data =
-0.21,-0.19,0.23,0.21,0.05,-0.14,0.07,-0.02,-0.24,0.06,0.10,-0.14,-0.17,-0.22,-0.01,0.20
0.06,0.17,0.11,0.10,-0.11,-0.23,0.03,0.02,-0.13,0.15,0.19,0.10,-0.11,-0.14,-0.18,0.06
-0.13,0.08,-0.11,-0.04,-0.21,0.22,0.05,0.01,-0.05,0.17,-0.01,-0.01,-0.03,0.10,0.03,0.03
-0.04,0.06,-0.05,-0.18,0.04,-0.09,0.08,-0.11,-0.16,0.11,0.05,-0.25,-0.22,0.02,0.15,0.08
0.16,-0.01,-0.12,0.12,-0.10,-0.21,0.12,0.16,-0.15,0.19,-0.14,0.08,-0.01,-0.16,-0.09,-0.12
-0.05,0.13,-0.17,0.01,0.06,0.01,-0.08,0.01,0.04,-0.01,-0.05,-0.03,0.05,-0.10,0.20,-0.10
-0.13,0.15,-0.19,-0.09,-0.02,-0.17,0.08,-0.09,-0.23,-0.22,-0.15,0.01,0.07,0.20,0.03,-0.12
-0.10,0.09,-0.24,0.23,-0.18,-0.22,-0.26,-0.18,-0.23,0.10,0.01,0.00,-0.03,0.06,-0.05,-0.19
0.13,0.16,-0.19,0.14,-0.22,0.15,-0.01,-0.01,-0.22,0.19,-0.11,0.16,-0.11,0.15,-0.11,0.20
0.16,-0.10,0.19,-0.03,0.21,0.18,0.03,0.19,0.02,0.02,-0.19,0.15,-0.12,-0.20,-0.03,0.17
-0.21,0.19,-0.13,0.04,0.08,-0.24,-0.19,-0.14,-0.21,-0.09,-0.24,-0.12,-0.13,-0.15,-0.04,0.04
Rows and columns are counted from 0.
(0, 0) -> -0.21
(0, 2) -> 0.23
(7, 2) -> -0.24
(1, 6) -> 0.03
(8, 15) -> 0.20
(6, 13) -> 0.20
(5, 8) -> 0.04
(9, 8) -> 0.02
(9, 15) -> 0.17
(5, 3) -> 0.01
(9, 2) -> 0.19
(5, 10) -> -0.05
(0, 6) -> 0.07
(2, 9) -> 0.17
(5, 14) -> 0.20
(8, 14) -> -0.11
(2, 7) -> 0.01
(1, 15) -> 0.06
(7, 13) -> 0.06
(10, 15) -> 0.04
(3, 6) -> 0.08
(8, 6) -> -0.01
(2, 5) -> 0.22
(1, 13) -> -0.14
(7, 15) -> -0.19
(9, 1) -> -0.10
(4, 8) -> -0.15
(4, 2) -> -0.12
(0, 7) -> -0.02
(8, 0) -> 0.13
(5, 2) -> -0.17
(5, 6) -> -0.08
(10, 10) -> -0.24

m =
 1.72  -1.22   0.66   1.53   1.34  -1.16  -2.05  -0.97
-0.11  -1.24   2.47  -0.15   1.34  -0.82   1.74  -0.31
-0.84  -1.48   1.83  -1.79   1.18  -1.74   1.86   0.49
 0.45   0.26  -0.64   1.44   0.58   0.27  -0.66  -0.53
-1.03  -0.93  -1.53   0.52   0.75  -1.10  -2.23  -0.48
 2.42  -1.17   2.79   0.80   1.67  -1.27   0.66  -0.29
 2.11   1.59  -0.76   0.72  -1.13   1.45  -0.40  -0.55
 0.58  -1.39   2.72   0.54   1.31  -0.35   0.94   0.21
-1.06  -0.16   0.25  -1.97  -0.28  -0.58   1.70   0.14
 2.18  -1.22   1.93   1.53   1.47  -1.33  -1.27  -0.65
m[0, 0] => 1.72
m[6, 2] => -0.76
m[5, 0] => 2.42
m[8, 5] => -0.58
m[1, 0] => -0.11
m[4, 1] => -0.93
m[8, 2] => 0.25
m[6] => [2.11, 1.59, -0.76, 0.72, -1.13, 1.45, -0.40, -0.55]
m[1, 7] => -0.31
m[4, 7] => -0.48
m[1] => [-0.11, -1.24, 2.47, -0.15, 1.34, -0.82, 1.74, -0.31]
m[6, 3] => 0.72
m[7, 2] => 2.72
m[:, 1] => [-1.22, -1.24, -1.48, 0.26, -0.93, -1.17, 1.59, -1.39, -0.16, -1.22]
m[7] => [0.58, -1.39, 2.72, 0.54, 1.31, -0.35, 0.94, 0.21]
m[1, 2] => 2.47
m[0, 5] => -1.16
m[2, 1] => -1.48
m[3, 4] => 0.58
m[7, 4] => 1.31
m[8, 4] => -0.28
m[:, 4] => [1.34, 1.34, 1.18, 0.58, 0.75, 1.67, -1.13, 1.31, -0.28, 1.47]
m[4, 5] => -1.10
m[7, 3] => 0.54
m[4] => [-1.03, -0.93, -1.53, 0.52, 0.75, -1.10, -2.23, -0.48]
m[:, 6] => [-2.05, 1.74, 1.86, -0.66, -2.23, 0.66, -0.40, 0.94, 1.70, -1.27]
m[3, 2] => -0.64
m[4, 3] => 0.52
m[5, 1] => -1.17
m[:, 7] => [-0.97, -0.31, 0.49, -0.53, -0.48, -0.29, -0.55, 0.21, 0.14, -0.65]
m[2] => [-0.84, -1.48, 1.83, -1.79, 1.18, -1.74, 1.86, 0.49]
m[8] => [-1.06, -0.16, 0.25, -1.97, -0.28, -0.58, 1.70, 0.14]
m[8, 1] => -0.16
m[9, 5] => -1.33
m[8, 3] => -1.97
m[6, 0] => 2.11
